A small network was shown many inputs. Here are its activations along a few directions, one row for each input.
In each table, some parts of the input vary, and every possible input appears once, in random order.
Descriptions start from the smaller parts, as in this example, which fits no table here: one of 5 places around a ring, together with either a single point or one of 11 places around a ring or (one of 3 separate values, together with one of 6 places along a line).
Shared parts are said once, and a part with two or three values counts as separate values.

Other details of the inputs shift rows strongly along two fixed directions, in all tables alike. That doesn't count.

Rows:
x1: 17.0, -0.4, -3.0, 2.6, 26.6, -10.6, -27.8, 24.8, 48.7, -10.5, -16.6
x2: -27.6, 16.7, -13.4, -12.4, -12.9, -21.8, 33.9, -36.3, -16.4, -19.0, 36.5
x3: 6.4, -29.6, 18.9, 14.3, -37.5, 54.8, -48.3, 37.4, 1.0, 30.8, -52.2
x4: -25.7, 17.1, 10.4, -4.5, -9.8, 27.5, 17.7, -15.3, -58.3, 45.9, -15.7
x5: -20.0, -5.7, 8.7, 14.8, -3.0, 23.7, 25.6, -21.6, -74.3, 39.2, -21.1
x6: 16.0, -9.9, -10.2, -3.8, 5.9, -18.4, -29.7, 28.9, 63.3, -19.7, 3.0
x7: 42.2, -24.1, 23.4, 7.3, 25.9, 38.9, -23.6, 16.2, 13.1, 13.4, -18.5
x8: 15.3, -4.7, -3.1, 6.2, 14.1, -11.2, -31.4, 29.1, 52.4, -9.1, -6.0
x9: -39.8, 28.3, -27.2, -0.2, 12.9, -61.3, 24.7, -21.6, 1.6, -12.7, 0.2
x10: 29.9, -15.3, 24.9, 7.3, 11.7, 51.2, -27.8, 15.3, -22.6, 44.1, -28.6
x11: -26.0, -9.6, 4.1, 0.9, -28.0, 35.3, 14.5, -17.2, -65.1, 30.3, -1.0
x12: -42.2, 26.5, -31.0, 13.3, -1.2, -42.8, 29.8, -23.0, -15.0, -15.5, -20.1
x13: 41.1, -14.2, 7.7, -14.2, 5.6, -5.7, -24.1, 16.9, 44.8, -27.6, 25.5
x14: -10.2, 18.6, -15.3, -3.4, 22.6, -49.1, 44.7, -37.4, -2.6, -29.0, 24.5
x15: 36.7, -23.4, 20.3, -1.5, -0.1, 34.9, -28.8, 33.9, 22.0, 23.3, -3.7
x16: -32.7, 4.9, -13.0, 8.3, -34.2, 9.1, -2.3, 0.6, -16.1, 7.6, -24.3
x17: 37.5, -3.7, 6.3, -4.5, 21.1, -7.8, -10.1, 23.2, 49.3, -17.2, 18.8
x18: 36.8, -13.8, 8.9, -18.3, 2.2, -8.1, -16.6, 25.8, 55.2, -23.5, 24.2
x19: -16.3, 23.8, -18.8, -16.7, -6.9, -36.8, 26.3, -26.3, -3.6, -27.3, 45.3
x20: 20.7, -2.5, -6.6, 13.3, 19.1, -1.2, -22.1, 25.9, 47.1, -25.5, -30.2
x21: -9.7, -3.6, 5.7, 6.6, -6.1, 16.6, 13.9, -10.5, -36.6, 7.7, 8.0
x22: 24.7, -37.7, 32.0, 0.8, -18.5, 60.1, -34.3, 15.8, -12.4, 35.5, -16.7
x23: -28.7, -10.4, 12.8, -5.1, -36.9, 35.0, 9.7, -16.8, -66.2, 25.0, 0.7
x24: 12.5, -1.3, -10.3, 15.2, 4.0, -8.0, -19.7, 25.0, 46.5, -26.5, -16.1
x25: -21.7, 10.2, 10.8, 5.1, -6.1, 15.4, 22.1, -14.4, -62.4, 54.8, -22.1
x26: -7.8, 26.4, -16.4, -11.0, 8.3, -40.4, 24.5, -24.4, 5.7, -32.0, 42.3
x27: 1.5, 22.4, -14.3, -3.3, 22.2, -47.2, 32.3, -23.8, -2.3, -19.7, 23.6
x28: -38.8, 3.8, -3.5, -10.3, -35.9, 1.2, -11.7, -1.8, -13.1, 18.6, -9.6
x29: 24.5, -8.5, 5.2, 2.1, 17.1, -2.4, -2.4, 0.9, 26.6, -19.2, 19.7
x30: -15.4, 19.6, -14.2, -8.9, 17.8, -30.9, 41.0, -29.4, -10.3, -42.2, 29.9
Each input here is: one of 5 places along a line, together with either one of 2 separate values or one of 4 places along a line.
Changing only the place on the line of 5 turns x2 into x29. The same change can be made to x19. Which row results?
Answer: x26
Which other rows does x28 become when the choice among 2 separate values takes its other values? List them by row number.
Answer: x3
Start at x25 and move only the place on the line of 4, one step at a time. The first step leads to x27. Which rows follow, in order?
Answer: x14, x5
List by row number the other rows that have the place on the line of 5 in common with x30.
Answer: x1, x4, x7, x10, x20
Which other rows does x23 become when the place on the line of 4 takes its other values? List them by row number.
Answer: x13, x18, x22

Rows:
x31: 27.9, -22.9, 8.2, 9.6, 5.0, 21.8, -25.6, 20.5, 25.7, -6.5, -13.3
x32: -38.0, 7.4, -3.1, 10.3, -16.0, 19.9, 14.1, -21.8, -59.7, 30.2, -20.6
x33: -15.8, 10.4, -18.3, -2.2, 6.9, -37.8, 20.6, -17.8, 3.7, -29.4, 14.3
x34: -39.3, 11.1, 10.5, 2.8, -29.1, 46.1, -4.1, -14.2, -72.1, 65.7, -27.8
x35: 50.8, -33.9, 22.4, -3.9, 20.2, 19.6, -10.8, 13.6, 11.9, 10.7, 16.8
x36: -18.0, 22.7, -15.5, -15.1, 0.4, -36.7, 14.0, -16.9, 9.4, -19.1, 24.2
x37: 27.6, -17.1, 10.8, 0.1, 7.7, 9.2, -32.3, 24.3, 29.3, 15.0, -5.1
x38: 30.5, -16.2, 10.5, 6.5, 16.2, 7.7, -21.1, 26.2, 27.1, 10.8, -18.3
x39: 52.3, -30.5, 24.2, -3.6, 21.2, 25.2, -11.1, 14.2, 9.5, 7.8, 12.8
x40: -17.9, 25.7, -14.2, -6.6, 13.3, -31.0, 20.6, -19.6, 6.2, -25.0, 10.7
x41: -17.9, 14.0, -14.8, -6.0, 9.0, -44.7, 19.0, -18.1, 9.0, -17.0, 18.3
x42: 27.1, -21.0, 11.0, -0.2, -1.6, 17.5, -25.9, 29.1, 28.0, 1.4, -6.7
x43: 53.8, -18.7, 27.1, 1.1, 25.1, 33.1, -11.6, 13.6, 8.3, -0.5, 11.3
x44: 30.3, -2.3, 10.9, 0.3, 10.5, 19.4, -27.3, 27.8, 28.6, 6.2, -11.8
x45: -37.4, 10.6, 0.6, 6.4, -31.3, 27.5, 14.9, -19.2, -60.8, 26.3, -21.5
x46: -15.3, 6.2, -15.8, -2.7, -10.0, -36.4, 21.1, -13.9, 7.0, -26.6, 19.8
x47: -36.4, -8.4, 8.1, 8.0, -35.8, 39.0, 0.9, -16.3, -70.3, 48.0, -29.8
x48: -15.8, 28.2, -14.4, -5.5, 10.8, -31.3, 24.6, -15.2, 6.2, -22.7, 9.2
x49: -12.7, 19.7, -16.6, 1.0, 7.5, -26.6, 23.8, -13.3, 2.1, -29.9, 7.4
x50: -19.4, 20.3, -12.4, -12.4, -4.5, -20.1, 14.3, -15.1, 7.9, -33.5, 21.5
x51: 28.3, -28.4, 7.4, 13.0, 14.0, 6.8, -25.0, 22.9, 22.1, 4.5, -14.0
x52: 30.8, -25.8, 6.9, 14.3, 11.4, 6.0, -20.4, 27.1, 22.7, 6.2, -15.3
x53: 30.9, -17.7, 5.7, 14.8, 15.2, 16.5, -18.4, 25.9, 23.0, -0.1, -19.0
x54: -37.3, 9.1, 10.7, 0.9, -34.4, 38.0, 0.1, -10.5, -72.5, 69.1, -28.0
x55: -17.5, 3.8, -15.5, -4.0, -7.1, -36.0, 17.0, -17.9, 7.2, -28.9, 21.2
x56: 29.7, -11.0, 9.4, 9.1, 18.8, 14.2, -19.9, 25.5, 27.8, 8.5, -18.7
x57: 24.6, -18.1, 10.6, 1.5, 3.3, 24.3, -29.1, 24.4, 28.5, -2.7, -5.8
x58: 31.7, -22.6, 6.6, 12.3, 12.9, 9.8, -19.7, 26.6, 22.3, 1.8, -18.4
x59: -38.6, 3.0, 11.7, 4.9, -39.8, 51.9, 0.6, -8.2, -71.0, 56.6, -27.0
x60: 4.9, 15.9, -3.7, -13.9, 15.9, -23.7, 38.1, -29.6, -7.2, -31.1, 49.0
x61: -16.9, 30.2, -16.1, -11.2, -0.4, -29.7, 18.5, -12.8, 8.4, -18.0, 21.9
x62: -20.6, 8.5, -13.8, -12.5, -8.7, -33.5, 13.9, -14.8, 10.3, -25.3, 28.6
x63: 29.4, -16.9, 7.8, 12.2, 19.0, 19.3, -23.3, 21.4, 21.6, -5.4, -20.8
x64: -40.5, -3.9, 11.3, -0.1, -38.4, 43.3, -3.0, -13.0, -69.6, 54.0, -23.7
x65: -17.3, 22.5, -12.7, -11.4, -7.0, -20.3, 17.8, -10.6, 7.6, -31.4, 20.2
x66: -17.9, 22.2, -15.8, -5.2, 12.5, -33.2, 20.8, -19.0, 8.3, -22.2, 13.9
x67: -39.5, 8.4, 0.9, 5.1, -28.6, 27.7, 11.0, -23.5, -60.6, 24.0, -20.1
x68: -14.2, 9.1, -15.9, -4.5, -8.5, -31.7, 21.3, -13.9, 6.3, -30.0, 16.2
x69: 30.0, -20.5, 7.4, 10.8, 2.4, 20.9, -21.2, 24.8, 25.9, -4.9, -14.3
x70: 29.8, -19.3, 10.8, 8.5, 14.7, 3.7, -22.0, 26.5, 27.4, 15.1, -15.1
x71: -16.0, 21.5, -14.8, -12.1, -3.5, -40.6, 16.9, -12.0, 10.5, -12.7, 25.5
x72: -17.8, 17.8, -15.6, -8.1, 10.4, -41.4, 20.5, -19.0, 8.2, -21.6, 15.6
x73: 26.3, -24.4, 11.3, 1.6, -2.6, 13.5, -26.5, 29.4, 29.0, 5.3, -3.4
x74: -18.8, 31.5, -13.9, -13.5, 3.2, -27.3, 14.1, -17.5, 6.6, -22.9, 20.1
Describe the family of inputs behind these rows.
Answer: one of 4 places along a line, together with either a single point or (one of 2 separate values, together with one of 5 places around a ring)
Changing only the place on the line of 4 turns x41 into x40. The same change can be made to x62. Which row results?
Answer: x50
Changing only the place on the line of 4 turns x39 into x35. The same change can be made to x42. Which row results?
Answer: x73
Which other rows does x37 become when the place on the line of 4 takes its other values? List them by row number.
Answer: x34, x36, x74
Which other rows does x74 become when the choice among 2 separate values takes its other values? List them by row number.
Answer: x44
List by row number the other rows that have the place on the line of 4 in common with x31.
Answer: x32, x34, x53, x56, x57, x59, x60, x61, x66, x69
